These are the activations of a small network on made-up records, seen along a few directions, one row for each record.
Here are examples, each followed by its value of one field, Dafaf.
Other fields move the rows too, some of them a lot.
In the rows, zero is written as 500.
Random noise pushes rows far along 21 fixed directions. That doesn't count. These rows show it; they differ only by the noise:
[522 608 624 452 712 456 470 479 572 381 674 555 402 503 403 609 472 339
 520 776 501 594 521 452 559 480 613 418 590 494 431 603 395 528]
[488 364 429 338 425 412 268 407 503 662 461 510 369 419 485 451 482 573
 380 375 535 371 619 506 622 478 345 659 403 518 642 496 440 416]
[356 362 541 481 661 394 633 276 432 732 512 462 534 661 729 551 355 698
 419 552 404 551  91 385 444 418 315 561 452 538 505 767 419 313]
[540 485 605 541 611 304 524 373 421 681 607 826 499 863 722 639 914 600
 646 507 512 450 110 238 485 631 199 746 563 726 506 553 543 805]
[275 406 437 449 365 244 579 497 415 705 624 185 592 414 568 233 431 281
 350 389 501 462 615 840 536 367 538 388 538 561 493 661 520 414]
[666 586 242 242 635 421 465 601 670 707 456 459 299 279 660 271 429 591
 501 362 488 514 288 556 513 405 541 255 406 267 573 596 860 648]
[540 386 479 662 568 573 617 578 431 373 504 631 295 369 450 481 592 516
 625 524 435 574 394 671 365 396 612 371 697 458 411 467 567 450]
[527 448 589 654 332 492 525 416 311 622 462 420 625 608 418 635 507 487
 504 638 403 666 502 461 406 687 388 561 425 515 565 525 463 380]
[461 466 658 355 732 688 673 609 524 668 565 565 293 680 670 375 657 717
 560 378 460 191 430 648 416 349 418 416 587 253 330 407 630 286]
[468 389 570 550 741 632 546 546 428 531 364 551 196 549 314 573 433 601
 644 447 360 377 364 434 362 402 380 393 577 343 368 495 667 245]
[385 489 391 564 759 367 618 432 237 496 408 707 428 343 567 307 593 393
 428 390 471 656 226 448 560 473 491 459 555 368 452 427 613 642]
[274 272 886 634 455 579 498 421 536 590 505 318 530 417 454 448 415 472
 713 564 639 461 767 720 487 516 289 757 704 430 372 530 408 325]
[363 487 508 470 348 620 821 347 306 583 341 413 730 788 545 579 534 505
 506 677 571 474 477 434 235 621 541 591 449 637 468 537 283 403]
[434 592 726 469 506 483 501 543 459 441 458 510 685 416 478 429 431 355
 490 581 644 457 454 639 559 501 408 532 438 236 697 377 625 620]
[639 517 473 677 679 432 449 490 268 430 544 678 466 484 505 588 392 401
 382 516 220 721 463 375 549 548 436 412 495 403 346 566 471 463]
[561 220 725 625 492 440 264 378 679 552 415 537 290 602 593 431 266 422
 648 469 506 461 407 501 453 561 514 560 628 334 369 593 547 506]
[446 369 487 330 593 453 610 511 358 333 459 771 415 369 511 370 575 501
 354 271 569 362 470 874 743 238 383 538 459 340 654 368 579 650]
[338 624 456 394 726 552 583 358 338 532 478 526 388 520 375 537 484 421
 508 540 566 652 746 364 623 590 409 652 559 465 315 454 431 465]
[522 389 441 334 447 430 485 511 403 553 486 619 357 550 387 621 586 599
 412 506 445 366 485 468 416 389 176 736 377 579 622 536 364 305]
[617 620 390 574 460 454 521 559 376 341 566 612 512 537 421 553 428 312
 479 299 375 574 784 640 620 432 347 532 529 512 293 532 585 676]
[345 456 618 362 598 520 595 320 422 491 451 413 655 609 630 536 239 463
 503 582 624 277 433 505 577 493 429 454 456 579 631 622 606 597]
[725 315 537 389 449 711 480 327 656 686 405 425 389 604 588 468 560 671
 570 493 448 402 613 584 571 626 803 225 442 511 418 608 508 571]
[442 701 615 591 478 522 642 471 431 568 600 508 752 801 727 543 350 515
 449 414 498 588 437 679 524 460 401 545 530 278 414 490 585 515]

[239 394 591 463 623 471 557 485 584 389 626 237 407 461 487 525 333 546
 607 543 550 336 451 455 537 432 414 449 580 743 562 606 605 360]  j12
[495 518 319 480 452 526 711 468 791 398 379 293 425 141 198 426 563 621
 651 385 472 739 443 532 508 274 413 535 387 664 410 720 520 597]  j6
[465 421 519 610 258 473 558 426 740 329 660 508 577 627 518 562 738 647
 434 487 501 529 445 618 547 375 686 581 513 847 517 561 145 535]  j1
[643 547 317 539 658 578 477 698 346 451 420 677 455 322 523 567 439 599
 472 449 333 609 620 426 461 517 399 481 517 387 422 429 500 447]  j9
[614 486 374 503 642 763 543 450 379 503 230 599 527 402 558 527 377 619
 569 421 503 652 733 465 590 682 656 403 529 315 335 426 483 597]  j2
[405 349 548 867 602 500 679 526 370 442 569 271 594 307 363 546 523 592
 494 534 128 759 496 451 514 494 498 297 532 715 289 695 347 245]  j8
[514 810 441 710 324 633 481 554 465 633 603 423 625 382 467 412 768 638
 367 532 437 814 531 468 487 628 584 536 420 320 558 207 498 334]  j13
[379 421 386 547 547 425 492 332 400 650 333 483 516 641 589 358 572 390
 416 370 493 660 582 332 552 708 783 479 557 516 240 472 255 562]  j13
[459 484 692 469 534 552 768 468 424 766 241 404 707 798 496 438 598 462
 478 623 465 540 168 483 277 617 732 282 364 153 456 503 412 405]  j5
[560 535 443 449 422 489 458 479 424 528 487 545 477 458 438 490 652 492
 436 546 493 575 622 338 484 643 402 675 384 542 498 415 387 461]  j8
[410 244 367 612 445 501 556 483 412 386 457 626 247 556 611 397 601 560
 610 286 544 401 460 574 423 477 556 567 704 671 434 374 578 510]  j3
[492 413 319 381 479 426 489 495 548 765 402 555 238 613 318 588 756 676
 576 382 502 733 646 558 566 573 480 669 540 486 439 475 387 464]  j1
[506 269 612 639 478 625 529 158 553 428 413 540 424 715 608 529 358 557
 648 421 484 494 543 392 589 616 459 671 559 676 269 608 500 643]  j11
[540 637 344 633 228 464 475 848 456 500 476 314 735 546 354 745 568 696
 536 429 356 772 854 508 551 778 326 577 359 606 704 324 512 491]  j9
[451 529 261 495 210 630 696 221 389 426 657 430 478 369 596 399 640 472
 515 569 703 506 639 594 423 488 604 647 606 915 499 475 504 558]  j7
[368 641 471 555 579 384 383 602 472 694 419 495 637 217 395 559 609 609
 604 510 660 715 351 477 514 518 358 606 572 366 738 427 566 546]  j10
[482 354 531 705 487 475 491 300 279 286 394 622 399 551 336 482 379 249
 453 412 385 577 564 366 549 557 388 663 495 526 292 484 467 505]  j13
[750 474 268 588 399 418 387 408 348 466 410 605 426 560 489 662 186 403
 510 398 380 772 545 514 553 627 458 464 478 430 476 603 699 653]  j10
[448 450 470 734 635 281 414 615 285 266 644 617 599 449 809 398 265 225
 303 552 287 540 481 300 428 567 523 456 620 584 329 534 336 468]  j12
[687 540 577 364 377 628 578 468 475 697 454 515 612 632 450 641 726 624
 608 604 547 527 609 582 540 675 440 526 371 462 620 480 559 634]  j4
[607 481 590 454 456 403 305 751 843 315 557 632 379 708 463 690 441 521
 628 577 580 260 292 568 352 331 613 451 602 484 650 525 456 532]  j3
[521 538 614 698 411 346 426 749 439 542 458 421 852 577 502 500 539 451
 383 335 302 545 527 564 573 590 506 344 386 356 536 427 430 547]  j7
[622 617 334 512 686 485 338 529 382 479 442 804 474 538 539 649 498 437
 465 578 503 474 413 274 413 534 696 408 623 496 451 491 347 568]  j9
[386 537 570 515 606 532 443 467 459 480 475 396 615 525 471 486 394 428
 510 368 507 314 706 480 709 537 488 382 528 583 441 493 622 615]  j10
[485 521 454 699 448 604 404 466 534 467 551 416 336 451 459 396 569 520
 589 356 461 513 567 416 520 598 641 422 605 551 381 336 648 441]  j4
[442 479 526 562 683 524 529 476 535 738 252 558 448 701 147 647 735 553
 645 304 407 476 472 497 515 384 666 318 614 446 214 608 357 503]  j8
[641 577 457 208 671 524 456 358 602 641 423 520 474 392 586 437 386 501
 365 708 543 675 485 339 580 598 647 470 323 246 519 603 355 530]  j5
[680 426 741 574 427 374 621 476 573 692 779 555 512 695 571 631 604 459
 676 602 473 631 365 915 445 331 316 564 674 405 358 813 563 554]  j11
[560 543 626 695 545 520 204 627 351 242 650 527 509 275 434 642 416 480
 424 848 376 504 487 149 497 750 430 485 421 583 848 281 543 329]  j3
[558 553 429 656 398 585 626 507 518 469 524 439 530 464 498 447 655 675
 456 416 343 727 495 424 504 574 481 549 392 522 407 420 446 426]  j7
[617 363 479 637 348 702 604 376 441 647 430 415 525 446 528 546 485 693
 560 577 402 680 512 623 386 565 597 416 505 514 464 582 486 351]  j6
[430 589 591 512 397 720 643 315 582 474 603 300 730 477 660 358 399 562
 385 500 577 462 570 705 614 420 749 369 464 467 464 507 442 439]  j4
[353 593 494 397 727 446 592 693 396 733 601 438 520 440 565 460 856 548
 613 592 533 438 660 303 451 663 319 584 614 646 406 448 459 473]  j5
[388 384 337 447 469 301 463 657 476 598 269 396 504 557 525 431 595 460
 587 542 502 365 345 157 285 760 570 440 445 731 663 470 535 601]  j12
[661 643 480 515 541 684 478 565 585 610 500 347 592 494 676 524 406 716
 657 396 446 571 656 413 626 742 431 362 430 417 479 457 851 647]  j2
[588 557 506 501 394 490 533 547 576 413 537 577 429 576 545 361 585 320
 550 503 564 474 536 536 382 532 574 576 561 431 368 429 525 615]  j1
[465 293 726 545 543 348 431 448 558 588 449 467 319 653 479 228 380 208
 496 304 428 350 434 603 492 415 443 489 527 232 222 567 637 464]  j11
[519 307 777 656 400 527 498 580 564 549 408 230 481 488 339 389 537 362
 724 497 408 526 719 473 442 758 395 491 468 437 325 483 615 477]  j2
[504 556 461 596 582 374 520 444 457 392 586 614 468 746 555 593 329 480
 360 420 402 734 235 645 688 445 727 274 513 319 584 472 632 552]  j6

Which value of Dafaf does each new row have?
[492 441 344 359 557 338 499 656 706 443 609 377 343 519 460 541 558 553
 547 490 441 460 539 484 574 464 621 309 519 798 529 652 476 575]  j6
[358 272 650 538 588 294 222 580 627 587 378 486 296 537 413 507 557 404
 774 582 641 273 341 217 372 688 454 560 652 637 625 463 584 583]  j9
[489 284 537 443 468 418 435 575 582 413 518 574 466 195 629 203 721 459
 438 414 563 360 626 566 556 464 468 656 503 582 476 432 301 587]  j2
[527 633 493 758 520 458 367 576 478 447 391 457 576 412 278 536 279 412
 364 412 285 715 333 373 421 414 511 405 417 237 408 517 447 277]  j1
[233 457 547 581 689 519 422 515 637 510 437 292 406 314 445 371 548 531
 757 424 611 346 537 258 537 594 491 488 666 692 422 451 636 569]  j13
[481 565 552 663 464 564 376 338 533 492 316 611 610 492 529 420 285 425
 502 366 593 454 251 529 502 402 618 462 523 283 527 445 665 647]  j4
[373 463 451 691 450 457 551 461 307 511 764 312 567 271 737 367 434 577
 472 461 436 500 422 565 562 497 283 476 555 711 670 482 857 417]  j3
[610 632 588 398 472 690 400 479 843 343 628 515 463 470 556 569 543 745
 528 598 596 438 540 411 624 494 484 627 408 543 617 411 472 554]  j13
[397 525 571 727 371 376 165 309 523 655 412 354 606 491 262 531 490 281
 556 402 557 533 609 350 602 618 561 545 567 620 440 540 453 592]  j13
[497 568 399 597 602 546 213 521 607 687 433 561 502 456 428 556 542 713
 410 142 371 429 625 381 603 328 494 524 553 476 241 539 212 306]  j4
[574 323 347 466 332 671 583 401 378 564 427 565 609 303 714 491 551 678
 528 571 625 382 543 633 330 452 535 572 581 700 572 566 349 470]  j3
[351 630 390 503 386 421 415 473 416 812 451 471 839 716 461 717 665 645
 419 336 580 440 639 577 637 489 553 497 521 687 589 525 284 562]  j7
[628 697 359 777 379 377 367 774 519 470 599 548 599 379 364 509 601 390
 442 306 294 596 550 614 415 312 541 384 603 477 325 514 454 477]  j8
